tus: [14  7  7 12]
Tuzal: [ 10  25 -28 -18]
rosam: [ 22  -6 -32   4]
detet: [-27 -18 -22  47]
zefi: [6 4 4 7]
geda: [ -8  40 -13   7]
gevu: [ -1   9 -17  27]
ninup: [ 18 -30 -22  29]
bek: [-10  -1 -19  -7]
Nimov: [ -4 -28  25 -60]
start: [4 4] | zefi, 2
start: [ 25 -28] | Tuzal, 2
start: [ 25 -28 -18] | Tuzal, 2
start: [-28 -18] | Tuzal, 3
start: [-30 -22  29] | ninup, 2

Somu: [-14 -19 -25 -17 -40  25 -23 -12 -23 -13  -5  -2  -1  -2]
lem: [-23  16  13  -9  24  -2  -8 -18   1  16  19  11  21  -1]
kubem: [-11  10 -20  10  22  -3   4   3  -4   8  -1   6  20  22]
Damo: [-38 -20   9  -7  31  12  -9  -3 -32  -8  -7  19  26 -25]
Nemar: [-35  -8  10 -20  10  22  -3 -11 -27   2 -18  -7 -19  13]
birun: [ 33  -2   6   6  22   3  10   4  31  14   1  11  10 -10]
sig: [-23  16  13  -9  24  -2  -8 -18   1  -8  -2 -14 -27  -2]
start: [-11 -27   2] | Nemar, 8
start: [-9 -3] | Damo, 7
start: [11 10] | birun, 12
start: [ 10 -20  10  22  -3   4   3] | kubem, 2
start: [ -8  10 -20  10  22  -3] | Nemar, 2

Fer: [-36   1  12  -4 -27  -6  19  17]
fitov: [ -3   0   3  28   5 -18 -18  -5]
zati: [-14  14 -24  19  -2  -1   0  25]
Zotu: [  7  -6 -23 -55   2  37  40 -24]
Nuno: [-29   1  12  -4  -6  17  19 -27]
Vikib: [ 12  30  11  30  -8 -43 -32   7]
nelut: [-22  16  -6  53  -3 -19 -25   9]
dab: [-32   5  -6 -37  -3 -19 -25   9]
Mip: [ -3   0  11  28   5 -18 -18  -5]
start: [-27  -6  19  17] | Fer, 5
start: [-32   7] | Vikib, 7
start: [ -4 -27  -6  19  17] | Fer, 4
start: [-14  14 -24  19  -2] | zati, 1
start: [ -6 -37  -3 -19] | dab, 3

sodep: [  1 -57  21  43 -16]
Zozi: [-28  27  21  43 -16]
luv: [-25   5  -1 -23   2]
Safo: [ -1 -25   5 -23   9]
fala: [  3  -6  27   1 -15]
Topib: [ 15 -25  27  26 -25]
start: [-6 27  1] | fala, 2
[  1 -57  21  43 -16] | sodep
start: [-25   5  -1 -23] | luv, 1
[ -1 -25   5 -23   9] | Safo
start: [-25  27] | Topib, 2

Vidur: [-19 -29 -16  12 -18   6 -19  19   4   8  18 -47  20 -27   0   5  -8 -12
   7  -3 -28 -20  15 -11]
goded: [  6   3   3  -5   6   8  -1   1  -1  -1 -14  -3   5   3   6  -1  -2   7
   4  -3   5   8   3  -5]
sif: [ -2 -20  -9  -1  -1  24 -17  18   1   4 -17 -48  29 -15  13   4 -13   6
  19  -8 -10   1  21 -20]
bodin: [ -4   8   3   4  -5 -19   9  -9   0   0  20  27 -20   5 -12  -2   9  -9
 -14   6   0  -7 -13  15]
pume: [  0   9  -9   3 -26  -7 -15  15   5   9  34 -35  10 -27  -9   5  -4 -20
  -2   0 -32 -28   7  -3]
Duf: [-10 -13  -8   7 -10   0  -8   8   2   4  12 -19   7 -12  -3   2  -3  -7
   1   0 -14 -12   5  -4]
voni: [ 14  21  11  -8  14  -4  14 -14  -3  -6 -12  34 -15  19   0  -4   6   9
  -5   3  21  14 -11   8]
start: [ 6  3  3 -5] | goded, 1
start: [  4 -17 -48  29] | sif, 10
start: [-2  9 -9] | bodin, 16
start: [-12  34 -15] | voni, 11
start: [ 5  9 34] | pume, 9
start: [ 10 -27  -9   5  -4 -20  -2   0 -32] | pume, 13
start: [  0   0  20  27 -20   5 -12  -2   9  -9 -14] | bodin, 9

Sos: [  1  -2 -45   6  -6]
guse: [ 2 13 52  9  4]
zipe: [-5 37 -1 24  8]
zadug: [  2  13  -7   0 -10]
Gov: [  0   0  12 -25  15]
Vip: [  2  12   6 -45  -6]
Tubu: [  2  12   6 -45   3]
[  2  12   6 -45  -6] | Vip
start: [  6 -45  -6] | Vip, 3
start: [9 4] | guse, 4
start: [13 52  9] | guse, 2
start: [  0 -10] | zadug, 4
start: [  0   0  12 -25] | Gov, 1
[  2  12   6 -45   3] | Tubu

Regi: [ 11  -8  33  -6 -11 -28 -54   8   1 -26]
susu: [  8  28   7 -28 -20   7  -7  10   2 -13]
zita: [ 11  -8  33  -6 -11 -28 -54  15   2  -2]
start: [-28 -20   7] | susu, 4
[ 11  -8  33  -6 -11 -28 -54  15   2  -2] | zita
start: [-28 -54   8] | Regi, 6
start: [  8  28   7 -28 -20   7] | susu, 1
start: [  7 -28 -20   7  -7] | susu, 3

tova: [-17 -43  -3   7  22   6 -45 -31  -6  55  18  10 -51  -1  15   1   6   6
 -16   1 -10 -21  -3   2 -47]
Teko: [ -9 -25   2  -2 -12 -23 -11  -7  16  36   8 -13 -40 -11  10   6   8  -6
   1  11 -20 -28   2   7   3]
fav: [ 13  40 -42 -11  31  39 -43  -9 -20  47 -15 -43  -3 -19  36   4  14 -34
 -48  27   7  19  -7  -1   1]
ret: [-14 -37  -7   7  22   6 -45 -31  -6  55  18  10 -51  -1  15   1  14   1
   6 -16 -10 -22   8   7  45]
start: [ 16  36   8 -13 -40 -11  10   6   8  -6   1] | Teko, 9
start: [-15 -43  -3] | fav, 11
[-14 -37  -7   7  22   6 -45 -31  -6  55  18  10 -51  -1  15   1  14   1
   6 -16 -10 -22   8   7  45] | ret
start: [  1   6 -16 -10] | ret, 18

zud: [-43   0 -23  46  -2]
zotet: [ 49  -5 -14  10  -5]
tufu: [-13  47 -35  -2 -23]
Fas: [ 11  31 -50 -31 -14]
fuzo: [ -8  47 -25 -47  -4]
Dorar: [ 27  47 -25 -47  -4]
start: [  0 -23  46  -2] | zud, 2
[ -8  47 -25 -47  -4] | fuzo

peke: [  6 -17 -24   0  33   7   8   5   0 -23 -33  35   4]
bibi: [-24 -20 -10  29 -19  -2 -13 -28  15  14  44 -30  26]
gid: [ 41 -24   3  20  23 -38 -37 -21 -27  -1  15   5 -31]
vufo: [ -7  27  -4   0 -21  16  21 -38  -6 -40  27 -35 -31]
lirug: [ -4  16 -21   0  21  -7  27 -13  44  29  -2 -10  14]
start: [ 29 -19  -2 -13] | bibi, 4
start: [ -4  16 -21   0  21  -7  27 -13  44  29  -2 -10] | lirug, 1
start: [-33  35] | peke, 11
start: [-13  44  29  -2] | lirug, 8
start: [ -7  27  -4   0 -21  16  21] | vufo, 1
start: [ 29 -19  -2 -13 -28  15  14  44 -30] | bibi, 4

ratil: [  5  32   3 -10   8   1]
sigo: [ 19  -6  34  23 -18  20]
bas: [-2  0 11 -9 33 47]
gepo: [-10   5   1 -30  -7  25]
Dez: [ 43  47   9 -18   8 -29]
guz: [ 15  46   4 -10   8 -14]
dut: [ 30  -7 -29  19  -9 -14]
start: [-2  0 11] | bas, 1
start: [ 30  -7 -29  19  -9] | dut, 1
[ 15  46   4 -10   8 -14] | guz
start: [ -7 -29  19  -9] | dut, 2
start: [-10   8   1] | ratil, 4
start: [ 15  46   4 -10] | guz, 1
start: [ 43  47   9 -18   8] | Dez, 1

nini: [ 20  10  -5 -19  -8]
pebir: [14  4 -7 50  5]
pivev: [-36 -14   7  -8   1]
lep: [ 5 18 -7 50  5]
ruro: [ -1  -7   8 -40  -2]
voved: [16  2 -7 12  5]
ter: [ 16   2   5 -30 -28]
siter: [ 9 -4  8 13  4]
zorig: [14  9 12 -3 -1]
vil: [ 10   5  -6 -35  14]
Lotav: [ 6 16  6 19 17]
zit: [  5 -10   5 -15  24]
start: [13  4] | siter, 4
[ 16   2   5 -30 -28] | ter
start: [  5  -6 -35] | vil, 2
start: [  5 -10   5] | zit, 1

tifus: [13 43 39  9]
Sedo: [ 0 26 53 18]
radud: [13 53 26 18]
sabu: [ 0 12 13  4]
Foles: [13 47 18  4]
start: [13 47] | Foles, 1
start: [26 53 18] | Sedo, 2
start: [ 0 12] | sabu, 1

zazis: [ -3  -6  23  -2   2   4   6   9  19   9   0  -3  -8  20  26   5  12 -12
   8   7   2  -2   7  12   8 -13  19  13  10  17   2   5  48  -1   5   4
   6  31  33  -1  21   5  24  17  10   9  -4  -1   2  -2  10  14   8  32
  -2   7  -4   1  10  -1  27]
lovak: [-14 -25   1 -23 -21   5 -20   5 -14  -8  -3 -22   0 -20 -14  -9   4 -19
  20   5   0 -16  15 -14  10 -13   4  13 -13  -2  -3  15   7   3 -14 -22
   3  11  10  -8   6   1   1  -6 -18   3  -5   6   1   1 -16  -2  -6   9
  -2  -6   1 -18 -18   1  13]
kasut: [ 12   8 -12  -2   2   4   6   9  19   9   0  -3  -8  20  26   5  12 -12
   8   7   2  -2   7  12   8  -2  19  13  10  17   2   5  48  -1   5   4
   6  31  33  -1  21   5  24  17  10   9   3   8  -8   4  31 -13   6  -2
   2   8   2  -6  -2   7  19]
Kupab: [ -3  -6  23  -2   2   4   6   9  19   9   0  -3  -8  20  26   5  12 -12
   8   7   2  -2   7  12   8  -2  19  13  10  17   2   5  48  -1   5   4
   6  31  33  -1  21   5  24  17  10   9  -4  -1   2  -2  10  14   8  32
  -2   7  -4   1  10  -1  27]
start: [ 12   8 -13] | zazis, 24
[ 12   8 -12  -2   2   4   6   9  19   9   0  -3  -8  20  26   5  12 -12
   8   7   2  -2   7  12   8  -2  19  13  10  17   2   5  48  -1   5   4
   6  31  33  -1  21   5  24  17  10   9   3   8  -8   4  31 -13   6  -2
   2   8   2  -6  -2   7  19] | kasut

